Each row below holds a small network's activations on one input, seen along a few directions.
Each table varies a few parts of the input and shows all the possible inputs, shuffled.
Descriptions start from the smaller parts, as in this example, which fits no table here: ring(8) and (point or line(11) or (values(3) and line(4))).
Shared parts are said once, and a part with two or three values counts as separate values.

Table:
r1: [  5.9 -45.7  14.6  -0.9  30.9 -27.2  40.2   9.8   9.1 -30.1 -21.1]
r2: [ 31.0  83.8  26.3   1.4  47.7 -58.7  64.2  50.0 -61.1 -23.4  41.2]
r3: [-16.5 -20.9  16.0  30.6  58.2 -12.3  32.3  10.3   9.4  -2.9   5.1]
r4: [  3.6  29.4 -34.3 -18.9 -92.8  24.3 -74.4 -48.8  -1.2  23.9 -14.9]
r5: [ 17.7 -53.8  10.9 -13.5  37.8 -22.7  47.7  31.7   5.7 -17.8 -15.9]
r6: [ -8.2 -20.1  16.2  17.4  70.7  14.7  32.9  36.3   4.2  -8.5   2.7]
r7: [ 11.2 -40.2  15.1 -10.2  39.0  -2.5  39.3  41.7   7.3 -34.7 -28.2]
r8: [ 16.5 -55.8   5.0  -9.8  26.0 -38.0  44.6  21.5   7.9 -10.0 -14.5]
r9: [ -2.5 -34.3   7.1  18.9  58.1 -18.4  38.5  16.9   5.8  19.1  14.8]
r10: [-10.5 -16.2  23.2  33.6  58.0   6.8  36.6  22.8  17.9 -18.5   5.3]
r11: [-16.1  51.1 -34.4  10.4 -63.2  38.4 -81.0 -51.4  -4.1  49.6  14.6]
r12: [ 49.6  62.6  25.5 -25.7  16.4 -74.3  70.5  53.7 -58.2 -48.6   9.3]
r13: [  8.8 -53.2  10.7  -5.7  28.3 -40.2  40.0  10.3  12.1  -9.4 -24.2]
r14: [ -8.8 -35.0  10.7  21.6  57.2 -27.1  33.7   5.5   5.4  14.5   6.2]
r15: [-24.8  51.7 -17.0  -0.1 -60.1  48.9 -88.3 -33.6   6.0  16.9  27.1]
r16: [ -1.9  25.4 -14.7 -20.4 -96.8  31.7 -72.4 -41.8  -0.3  10.5  -9.7]
r17: [  9.0 -35.6  25.9   1.8  31.7  -3.3  43.5  21.7  22.0 -42.2 -22.8]
r18: [-27.3  43.5 -43.2   2.5 -65.6  48.1 -68.2 -54.2   0.8  51.1  11.7]
r19: [-22.3  46.2 -14.9   9.7 -66.5  47.3 -79.8 -46.5  -3.7  37.9  19.6]
r20: [ -8.2  19.7 -44.1 -26.6 -94.3  36.6 -60.8 -53.4   2.9  24.8 -19.2]
r21: [ -5.2  31.0 -15.8 -29.4 -91.4  33.9 -82.4 -30.8   9.7  -7.3  -1.7]
r22: [ -1.0 -33.7  11.2  13.3  70.4  -6.2  43.3  28.3   2.3   5.1  14.5]
Describe the family of inputs behind these rows.
Answer: values(2) and (point or line(4) or ring(6))
Changing only the values(2) part turns r8 into r9. The same change can be made to r5. Which row results?
Answer: r22
Change only the values(2) part in r1. List by row number the other rows that result.
Answer: r3

Table:
r23: [ -1.1 -32.4  20.2  18.6  63.1 -24.5  40.1  27.7   7.6 -13.2   6.4]
r24: [  0.3  27.7 -18.1 -13.0 -66.6  29.2 -55.2 -31.3  -2.4   6.8 -10.7]
r25: [-20.3  21.8 -14.8   6.4 -43.0  24.2 -49.1 -38.9   4.5  21.8  10.4]
r26: [ -1.9  29.0 -19.6 -22.8 -60.1  28.5 -50.6 -26.5  -0.8   6.7  -0.4]
r27: [ -0.4   4.8 -19.4 -19.8 -54.5  21.5 -44.6 -27.0  -0.7  22.2  -0.9]
r28: [ 13.5 -34.1  21.5  -5.7  52.9 -20.4  61.0  41.3  -2.0 -28.2 -17.7]
r29: [-18.1  16.9 -18.0   6.1 -38.5  25.9 -52.6 -30.7   4.7  29.9   8.0]
r30: [ 11.8 -34.5  28.2  -1.2  47.5 -21.9  49.7  37.7   8.6 -35.1  -9.6]
r31: [ -4.8  22.4 -20.1  -7.9 -67.7  24.8 -47.7 -34.1   5.6   5.2  -9.4]
r32: [ 11.3  39.3  14.8   4.9  31.6 -33.7  36.1  28.0 -34.1  -8.0  26.4]
r33: [-17.9  31.7 -19.9  10.5 -46.9  33.8 -51.1 -34.4   5.7  20.4   7.5]
r34: [-12.8  39.1 -20.3  -3.3 -40.2  39.0 -55.1 -26.8   0.9  21.1  14.9]
r35: [ 14.4 -38.5   9.0  -3.0  50.4 -34.1  67.5  29.8  -1.7 -21.2 -16.1]
r36: [-11.1  14.9 -20.0  -0.3 -34.5  32.0 -49.2 -27.3   1.0  36.6  14.5]
r37: [ 12.4 -43.7  15.9  -2.0  44.8 -38.8  54.0  24.3   2.6 -16.5 -13.3]
r38: [-12.5  36.9 -17.6   5.9 -45.7  38.9 -58.0 -32.3  -2.1  22.1   6.7]
r39: [  6.4 -28.1  10.6  16.4  70.5 -24.7  65.1  27.4   1.6  -4.7  -2.5]
r40: [ 12.3 -40.3  21.8   1.3  43.9 -35.4  44.6  27.7   8.9 -24.5 -10.7]
r41: [ 25.8  31.2  14.7 -12.4  12.4 -44.1  39.3  30.3 -30.4 -22.3   8.3]
r42: [ -5.6  13.5 -16.6 -11.5 -64.7  15.4 -47.9 -37.1   5.7   5.9  -8.7]
r43: [  2.1 -26.6  19.0  11.2  73.7 -11.9  55.5  41.7  -0.8 -13.8  -1.9]
r44: [  0.0 -24.9  29.6  17.3  66.7 -12.1  45.9  38.5  10.1 -23.3   5.5]
r45: [  1.7 -33.9  17.5  16.9  64.0 -27.9  52.2  21.9   3.1  -2.7   2.3]
r46: [ -5.5   7.8 -18.5 -12.4 -59.2  16.4 -49.8 -29.7   4.4  14.8  -9.1]
Changing only one part turns r36 into r27. The same change can be made to r43. Which row results?
Answer: r28
Describe the family of inputs behind these rows.
Answer: values(2) and (point or ring(5) or line(6))
Change only the values(2) part in r37. List by row number the other rows that result.
Answer: r45
Change only the values(2) part in r40. List by row number the other rows that result.
Answer: r23

Table:
r47: [ 20.5  16.6  24.0 -18.4 -43.9  -4.1 -14.7  -0.1  -5.5 -33.5 -11.9]
r48: [ 17.4  16.6  -7.6 -38.2 -34.7 -17.2   9.7 -10.3 -23.4   1.4 -19.9]
r49: [ -3.3  34.9  10.7 -10.0 -20.1  13.7 -18.9  15.9 -22.2 -13.7   4.3]
r50: [ 20.3  -9.9  36.5   1.8  75.3 -51.0  83.4  60.6 -19.3 -34.3   2.6]
r51: [ 14.2 -40.4 -31.7 -10.3 -22.2   7.3  -3.6 -18.4   9.4  10.9 -32.0]
r52: [  1.2  51.7   2.6  23.2 -10.9 -13.2  -8.6  -1.3 -16.4  18.4  12.0]
r53: [-15.5 -16.7  -6.9   2.4   1.4  35.0 -31.0  -4.7  25.5  -3.4  -6.6]
r54: [-8.2 55.9 -4.3  3.3 -7.0 20.5  2.2 -0.8 -8.5  5.3 32.7]
r55: [-26.2   1.5 -15.7  17.6   5.9  42.1  -7.4 -13.1  24.6  21.0  20.5]
r56: [ -7.9 -27.7 -18.8   0.5  -6.3  -7.5 -22.9 -21.5   7.7  31.0  13.3]
r57: [  2.9 -67.1  25.4  16.5  87.8 -29.2  73.0  48.3  13.8 -17.5  -9.3]
r58: [-27.1  -6.2 -21.2  33.3  10.3  11.6 -21.3 -17.8   8.4  22.9   3.1]
r59: [ -7.7 -37.7   7.2 -14.8 -17.8  18.5 -27.3 -26.8  31.8 -23.8 -23.4]
r60: [ 19.4  28.4  -0.1  -6.9 -17.8 -26.7 -12.6 -10.1 -25.8  15.3  14.6]
Changing only one part turns r59 into r47. The same change can be made to r58. Which row results?
Answer: r52
Describe the family of inputs behind these rows.
Answer: values(2) and (point or ring(6))
Change only the values(2) part in r55. List by row number the other rows that result.
Answer: r54

Table:
r61: [ 12.0 -30.1  17.7  -9.6  25.1 -27.1  32.5  13.9  11.8 -24.5   2.1]
r62: [-18.7  24.4 -13.2  13.9 -36.5  15.0 -48.5 -25.5   3.9  31.6  22.8]
r63: [  9.0  30.1  -9.0 -12.2 -52.4  31.2 -36.5  -8.8  -4.4  -2.6  -1.5]
r64: [  2.4  -9.2  27.5  14.6  51.5  -5.3  19.5  32.0   0.8 -12.5   0.7]
r65: [ -6.3 -17.5  11.5  20.3  34.6 -14.4  30.4  11.8  11.9 -29.7  -4.8]
r66: [ -3.6  28.1 -15.6   6.8 -39.3  19.0 -38.7 -44.2  -3.1  21.3   5.8]
r67: [-17.8 -73.2 -12.1   6.3   7.2  31.3  -9.3 -14.9  32.0  20.1 -23.8]
r68: [ 16.5   4.9  -0.9  -3.7  39.6 -31.7  45.7  30.7 -15.8  -5.6   0.1]
r69: [ 19.2 -17.9  17.4  -1.7  19.2 -41.8  44.6  23.7 -15.9  -9.8 -11.8]
r70: [ -6.1  33.0 -16.9 -12.5 -47.9  10.6 -39.9 -27.9   0.8  18.9  -6.6]
r71: [ -4.8  24.8 -18.5 -21.5 -48.5  19.7 -45.8 -18.4  -7.2  -2.9   1.8]
r72: [ -1.9   2.5  12.2  -0.6  47.6  -6.6  46.0  27.7 -14.7  -4.4  15.2]
Describe the family of inputs behind these rows.
Answer: point or line(5) or ring(6)
